Each row below is a small network's average activation on inputs in which a field has the value named, seen along a few directions.
Values that are neighbours, or in one group, have similar rows; names and order tell nothing.
(in the rows, 500 means zero)
Random noise pushes rows far along 9 fixed directions. That doesn't count. These rows show it; they differ only by the noise:
[551 504 478 534 586 442 560 417 433 489 456 482 298 353 452 606 574 439
 617 405 341 397 412 541]
[646 337 488 540 448 648 613 115 208 308 281 533 402 387 338 592 536 591
 536 600 465 499 494 707]
[677 437 387 456 383 443 347 375 409 112 292 616 547 541 365 479 424 726
 487 595 634 592 817 735]
[396 640 380 704 458 458 695 414 591 599 572 350 587 508 265 542 510 585
 539 594 505 381 444 415]
[430 317 436 379 475 575 474 292 409 586 404 504 448 445 515 674 620 668
 497 652 426 415 540 545]
[396 319 424 437 618 533 192 713 576 394 392 685 399 489 505 644 627 591
 307 548 313 442 742 338]
[437 338 410 700 493 584 540 476 516 508 433 554 537 454 314 598 407 515
 405 620 521 470 546 473]
[440 709 696 387 542 402 444 399 506 313 428 363 516 653 374 496 359 549
 238 561 502 692 747 357]
[445 428 590 554 568 612 439 577 504 519 465 592 497 519 477 471 484 412
 292 562 394 545 525 339]
[623 372 459 489 488 544 502 401 385 503 409 622 363 367 509 492 603 496
 602 499 348 399 420 605]
[419 404 424 562 578 547 459 556 515 550 501 536 478 456 520 626 574 487
 477 521 462 445 494 462]


Bir, 10 values:
u9: [324 693 591 482 643 501 596 668 603 709 738 330 542 537 641 532 537 323
 538 322 536 496 286 328]
u4: [644 505 476 515 486 522 479 646 439 273 456 559 485 521 444 432 479 488
 570 368 567 527 534 573]
u6: [565 457 486 567 505 675 511 540 374 294 445 489 518 525 425 545 566 502
 499 457 620 539 496 545]
u7: [603 354 600 486 472 539 642 437 446 658 412 557 267 311 413 455 392 382
 614 366 307 346 296 501]
u3: [401 437 555 419 565 760 332 563 397 256 504 503 669 661 632 534 700 604
 292 528 593 646 624 429]
u2: [637 474 401 416 426 614 314 513 382 270 387 690 554 561 569 376 769 686
 497 587 411 481 634 571]
u1: [454 460 451 738 518 560 578 548 514 557 462 525 540 471 320 509 403 416
 422 563 457 496 456 410]
u10: [483 389 504 478 459 439 514 510 604 657 548 551 381 417 530 488 480 488
 542 502 382 413 441 464]
u8: [765 703 712 462 349 470 594 408 439 457 471 638 389 470 425  69 527 426
 500 516 193 458 370 426]
u5: [515 571 521 662 347 475 544 554 693 412 499 572 560 577 188 248 392 606
 343 596 393 460 601 301]
The values of Bir form a line.
A walk along Bir starts at u6 and steps to its neighbour u4. Put u7, u3, u10, u5 in the order it reaches them. -> u7, u3, u5, u10
Name the neighbours of u1, in listed order. -> u2

Dad, 18 values:
g7: [487 624 468 697 360 444 738 444 630 576 643 422 657 536 300 317 426 519
 593 514 577 455 374 481]
g16: [613 259 563 501 529 611 380 434 342 271 424 680 479 435 624 512 433 416
 432 458 603 663 555 672]
g1: [464 721 796 190 551 567 607 343 344 657 525 249 363 595 569 455 713 485
 453 467 246 493 360 289]
g14: [304 611 361 593 557 600 631 685 626 832 812 374 812 593 705 531 640 451
 675 459 711 410 211 468]
g9: [474 710 448 665 455 338 611 478 644 478 561 394 563 552 299 412 433 536
 481 580 524 511 544 429]
g4: [326 671 515 275 557 507 530 461 492 569 649 283 597 626 685 606 643 631
 512 467 655 560 473 478]
g6: [624 634 461 488 349 435 495 473 543 541 468 544 640 569 485 248 450 546
 542 598 476 504 514 551]
g18: [462 761 694 500 575 641 584 503 470 543 720 407 589 616 705 327 752 384
 416 468 418 584 301 339]
g10: [540 601 428 589 489 364 529 639 643 428 623 466 547 528 503 403 396 486
 641 351 651 498 487 558]
g11: [592 601 438 378 578 499 375 284 239  96 326 375 458 539 527 731 607 641
 538 476 627 614 708 746]
g5: [674 430 383 467 340 299 560 482 508 833 477 577 393 296 547 423 383 415
 805 477 398 302 362 714]
g2: [487 361 357 464 470 351 309 626 629 537 483 624 550 492 625 578 365 528
 534 553 630 541 674 657]
g8: [524 677 503 450 550 618 487 300 325 333 391 454 440 568 454 514 874 705
 427 567 283 444 566 398]
g13: [677 361 676 262 405 745 333 371 237 214 344 687 609 592 697 305 594 618
 405 593 648 742 591 650]
g12: [380 404 404 541 495 515 375 772 698 576 494 532 543 534 421 589 412 550
 401 536 547 428 629 353]
g15: [502 581 679 442 607 510 506 439 404 446 542 478 478 539 710 524 502 344
 421 461 535 691 420 483]
g17: [395 289 480 594 453 442 522 600 679 660 570 592 519 468 476 517 307 452
 429 548 543 450 497 469]
g3: [368 773 598 503 651 326 647 543 568 564 524 201 328 488 277 634 419 352
 499 329 409 433 474 252]
The values of Dad form a line.
A walk along Dad starts at g5 and steps to its neighbour g11. Put g1, g14, g9, g6, g13, g15 in the order it reaches them. -> g6, g9, g15, g13, g14, g1
Name the neighbours of g17, in listed order. -> g7, g16
What is the length, in steps, of the shortest route from g2 to g18? -> 3
